Each row has a name. Each question is about the rows just above it. Places in a row count from 1.

[-13.9   2.0   1.2  10.6 -14.8 -11.7   8.6  -5.9  15.9  77.0 -33.6  -4.7
 -25.4   8.3  80.2  47.9 -14.0 -23.5  27.5  13.8 -20.0  13.6  44.7 -22.4
  51.8 -50.7  -2.5 -36.2 -16.9   3.9  44.4   4.9  24.9  19.8  -5.3  30.8
  -5.0 -10.8  -8.8 -40.2  31.8  52.9  -3.8   9.1  39.9 -22.5  -1.8 -22.0
  -4.2  23.6   2.9 -49.7  -0.3  53.1 -13.3 -14.2 -33.7 -40.2   9.4 -22.8
 -15.0] = Q_842
[ 30.7  19.4 -16.3 -12.2   4.4 -12.2 -13.7  -9.2   0.2  13.2  24.6   4.9
 -24.6   5.2  13.7 -38.9 -10.2 -51.8  27.6  -2.2 -29.2   9.7  29.6 -22.3
 -14.9 -14.5 -31.7 -46.8   0.4  39.5  19.5  -2.8  54.0  11.8  14.0  -3.2
  26.0  12.8 -21.2  43.4  34.0 -21.4 -21.9  28.5 -27.1  29.1  42.1 -35.6
  11.9  -5.7   7.7 -37.4  -7.9 -10.0  33.7   7.9 -14.1  18.8  -8.3 -17.5
  23.2] = Q_759
[-22.2  23.2  10.0  -8.5  -1.2   4.3 -15.1  -8.6  29.6  36.9 -26.5  10.7
   1.3  -3.1  -1.5  64.2   7.9  21.5  22.2  -4.1  -1.0   3.8 -11.5   0.6
  21.8  -2.2  41.3  34.7 -18.9  -9.1 -18.3  22.9 -31.3  19.3 -17.2   7.5
  -5.2   3.1  15.7 -45.6  -0.9  66.2  13.1 -12.2  46.6 -23.4 -14.4  37.6
  -0.3  -4.5   2.0  44.1  37.9  54.0 -44.9 -10.2  20.2 -39.6  32.5 -11.6
 -20.1] = Q_948
[ 31.3 -32.6 -14.8  57.9  -5.6  20.3  37.1  -7.0  10.0 -25.3 -28.1   1.9
  -5.4  13.2  11.8  -4.1 -26.6  -4.0  -9.8  38.1 -19.2   7.8  58.2   8.0
  22.6  -5.6 -32.1 -24.7  26.9   3.5  42.5  13.0   0.0 -24.8  -7.6  46.4
 -31.1 -31.5 -20.5  20.3  10.0  21.4 -22.8 -12.0  56.7  10.1  -8.7 -38.7
  -3.1  16.6  -8.0 -41.2 -35.6 -13.1  41.4 -16.8 -40.1 -29.1  -7.1  -8.7
  -7.0] = Q_140
[-47.2  19.8  52.3  48.4  22.1  25.9  -5.2  10.9  24.3 -25.9  14.8 -39.2
  30.3  -6.4  -2.2  -7.7   9.5  17.1 -24.7  13.0  20.5 -21.2 -17.7  33.5
 -40.6   5.1  46.1  31.0  11.1 -20.7 -17.7  32.9 -29.3 -14.8 -17.9  16.6
 -12.1   6.4   0.7 -22.5 -46.9 -14.8  32.8   4.7   3.2 -14.4  -7.9  26.5
 -34.7  10.5  24.0  46.7  31.0   8.2 -43.8  31.8  40.5 -45.0  29.6  25.4
 -33.3] = Q_527
Changed Q_759: [ 30.7  19.4 -16.3 -12.2   4.4 -12.2 -13.7  -9.2   0.2  13.2  24.6   4.9
 -24.6   5.2  13.7 -38.9 -10.2 -51.8  27.6  -2.2 -29.2   9.7  29.6 -22.3
 -14.9 -14.5 -31.7 -46.8   0.4  39.5  19.5  -2.8  54.0  11.7  14.0  -3.2
  26.0  12.8 -21.2  43.4  34.0 -21.4 -21.9  28.5 -27.1  29.1  42.1 -35.6
  11.9  -5.7   7.7 -37.4  -7.9 -10.0  33.7   7.9 -14.1  18.8  -8.3 -17.5
  23.2]. Place and old value: : 34, [11.8]
One entry of Q_140 was changed: [ 31.3 -32.6 -14.8  57.9  -5.6  20.3  37.1  -7.0  10.0 -25.3 -28.1   1.9
  -5.4  13.2  11.8  -4.1 -26.6  -4.0  -9.8  38.1 -19.2   7.8  58.2   8.0
  22.6  -5.5 -32.1 -24.7  26.9   3.5  42.5  13.0   0.0 -24.8  -7.6  46.4
 -31.1 -31.5 -20.5  20.3  10.0  21.4 -22.8 -12.0  56.7  10.1  -8.7 -38.7
  -3.1  16.6  -8.0 -41.2 -35.6 -13.1  41.4 -16.8 -40.1 -29.1  -7.1  -8.7
  -7.0]. Where, and from what? : 26, [-5.6]
Where does [ 30.7  19.4 -16.3 -12.2   4.4 -12.2 -13.7  -9.2   0.2  13.2  24.6   4.9
 -24.6   5.2  13.7 -38.9 -10.2 -51.8  27.6  -2.2 -29.2   9.7  29.6 -22.3
 -14.9 -14.5 -31.7 -46.8   0.4  39.5  19.5  -2.8  54.0  11.8  14.0  -3.2
  26.0  12.8 -21.2  43.4  34.0 -21.4 -21.9  28.4 -27.1  29.1  42.1 -35.6
  11.9  -5.7   7.7 -37.4  -7.9 -10.0  33.7   7.9 -14.1  18.8  -8.3 -17.5
  23.2] differ from Q_759, and what was there? : 44, [28.5]
One entry of Q_527 was changed: [-47.2  19.8  52.3  48.4  22.1  25.9  -5.2  10.9  24.3 -25.9  14.8 -39.2
  30.3  -6.4  -2.2  -7.8   9.5  17.1 -24.7  13.0  20.5 -21.2 -17.7  33.5
 -40.6   5.1  46.1  31.0  11.1 -20.7 -17.7  32.9 -29.3 -14.8 -17.9  16.6
 -12.1   6.4   0.7 -22.5 -46.9 -14.8  32.8   4.7   3.2 -14.4  -7.9  26.5
 -34.7  10.5  24.0  46.7  31.0   8.2 -43.8  31.8  40.5 -45.0  29.6  25.4
 -33.3]. Where, and from what? : 16, [-7.7]

[-14.1 -25.2  37.4  15.9   5.9  65.9] = Q_842
[ 31.1  -4.6  25.4 -11.7  25.4  58.4] = Q_258
[ 23.9  69.7  54.5 -37.1  42.7 -15.9] = Q_759
One entry of Q_759 was changed: [ 23.9  69.7  54.5 -37.0  42.7 -15.9]. Where, and from what? : 4, [-37.1]
Where does [ 31.1  -4.6  25.5 -11.7  25.4  58.4] differ from Q_258, and what was there? : 3, [25.4]
One entry of Q_842 was changed: [-14.1 -25.1  37.4  15.9   5.9  65.9]. Where, and from what? : 2, [-25.2]

[  0.6  27.4 -72.6  40.4  23.1  26.5  30.8  47.2 -66.1 -14.3 -46.1  32.0
 -24.0] = Q_527
[ 39.1 -20.0  51.4 -51.7  -4.6 -43.5  -1.2  15.2  50.4  42.2  80.0  -5.6
  11.3] = Q_842
[-61.3  17.4  25.2  37.1 -64.6 -32.9 -14.1 -47.6  61.4  10.3  20.1  23.3
  41.1] = Q_712
[-59.6  17.5 -43.6  60.8 -28.3  61.0 -13.9 -14.2  56.9 -20.5 -25.9  41.1
   6.2] = Q_258
[  0.7  37.7 -63.4  43.8  -5.3 -11.6  43.7  70.9 -18.4  23.2  13.5  67.8
  -6.6] = Q_194
Where does [  0.6  27.4 -72.7  40.4  23.1  26.5  30.8  47.2 -66.1 -14.3 -46.1  32.0
 -24.0] differ from Q_527, and what was there? : 3, [-72.6]
Where does [  0.7  37.7 -63.4  43.8  -5.3 -11.6  43.7  70.9 -18.4  23.2  13.4  67.8
  -6.6] differ from Q_194, and what was there? : 11, [13.5]

[-15.8  12.0  30.7 -19.2 -14.8 -19.8 -17.0 -27.5  37.9 -47.5 -29.5  39.6]  Q_280
[ 10.6  19.4 -37.0 -33.0  26.4  -1.5 -17.2 -22.6  18.7  23.8 -49.5   3.5]  Q_88
[ 10.6  19.4 -37.0 -33.0  26.4  -1.5 -17.2 -22.6  13.9  35.7 -44.3 -28.2]  Q_258
[ 44.9  54.5  38.0 -10.8  13.1 -15.6  17.2 -10.0 -37.8 -36.4  11.6   3.6]  Q_543
[ 10.6  19.4 -37.0 -33.0  26.4  -1.5 -17.2 -22.6  13.9 -15.5 -44.3 -28.2]  Q_140
Changed Q_258: [ 10.6  19.4 -37.0 -33.0  26.4  -1.5 -17.2 -22.6  13.9  35.7 -44.3 -28.3]. Place and old value: : 12, [-28.2]
Where does [-15.8  12.0  30.7 -19.2 -14.8 -19.8 -17.0 -27.4  37.9 -47.5 -29.5  39.6] differ from Q_280, and what was there? : 8, [-27.5]
Where does [ 10.6  19.4 -37.0 -33.0  26.4  -1.5 -17.1 -22.6  13.9 -15.5 -44.3 -28.2] differ from Q_140, and what was there? : 7, [-17.2]

[ -2.5  23.3  83.7 -47.2   0.6  -0.4  27.0  37.4 -31.1 -35.9  38.1 -12.4
  24.1  -0.7 -51.3  83.7  -0.4  25.2  20.9  11.8 -22.8  14.2] -> Q_861
[  6.5  20.8  43.1 -13.8   6.8  -4.7  27.6  11.0 -25.9 -22.2  11.4  -9.0
  16.0 -15.1 -37.6  43.1  -4.7  21.8  15.1  -3.5 -15.5  -4.6] -> Q_88
[ 19.4  65.2  81.2 -31.5  -5.9 -12.5  58.7  19.0 -12.4 -48.8  31.6  -8.4
  33.2   6.9 -45.1  37.7 -12.5 -23.4  25.2  -7.4 -14.7 -30.4] -> Q_527
[  6.6  19.5  33.4  -6.9   8.1  -1.9  28.5   2.1 -17.8 -19.9   8.1  -8.0
  12.0 -13.1 -27.9  33.4  -1.9  15.0  13.2  -3.5 -11.8  -8.3] -> Q_280
[ 24.8  62.9  71.4 -23.7  -5.7 -23.7  56.9  22.0 -29.8 -44.8  17.2  -8.7
  36.1 -12.1 -59.9  71.4 -23.7  -2.9  22.4 -14.7 -17.7 -32.6] -> Q_712
[  0.5  10.8  22.9  -1.7  12.5   7.3  22.0  -9.2  -7.0 -12.7   7.9  -7.1
   3.2  -7.0 -11.1  22.9   7.3   9.4  12.0   0.2  -7.3  -3.3] -> Q_258
[ 19.4  65.2  81.2 -31.5  -5.9 -12.5  58.7  19.0 -12.4 -48.8  31.6  -8.4
  33.2   6.9 -45.1  81.2 -12.5 -23.4  25.2  -7.4 -14.7 -30.4] -> Q_759
One entry of Q_527 was changed: [ 19.4  65.2  81.2 -31.5  -5.9 -12.5  58.8  19.0 -12.4 -48.8  31.6  -8.4
  33.2   6.9 -45.1  37.7 -12.5 -23.4  25.2  -7.4 -14.7 -30.4]. Where, and from what? : 7, [58.7]
Where does [ 24.8  62.9  71.4 -23.7  -5.7 -23.7  56.9  22.0 -29.8 -44.8  17.2  -8.7
  36.1 -12.1 -59.9  71.4 -23.7  -2.9  22.4 -14.7 -17.8 -32.6] differ from Q_712, and what was there? : 21, [-17.7]
Where does [ 19.4  65.2  81.2 -31.5  -5.9 -12.5  58.7  19.0 -12.4 -48.8  31.6  -8.4
  33.3   6.9 -45.1  37.7 -12.5 -23.4  25.2  -7.4 -14.7 -30.4] differ from Q_527, and what was there? : 13, [33.2]

[29.8 25.5 59.4 10.9 10.1 50.7 16.0 52.2] -> Q_527
[29.8 25.5 59.4 10.9 -8.3 50.7 16.0 52.2] -> Q_861
[ -6.1 -43.8   5.3  29.1 -28.8 -46.3  32.4 -10.7] -> Q_842
[-45.7 -22.0 -38.5  49.0  38.7  -6.1 -17.8 -34.1] -> Q_140
Where does [29.8 25.5 59.4 10.9 -8.3 50.7 16.1 52.2] differ from Q_861, and what was there? : 7, [16.0]
One entry of Q_861 was changed: [29.8 25.5 59.4 10.9 -8.3 50.7 16.0 52.3]. Where, and from what? : 8, [52.2]
Changed Q_140: [-45.7 -22.0 -38.5  48.9  38.7  -6.1 -17.8 -34.1]. Place and old value: : 4, [49.0]
Changed Q_140: [-45.7 -22.0 -38.5  49.0  38.8  -6.1 -17.8 -34.1]. Place and old value: : 5, [38.7]

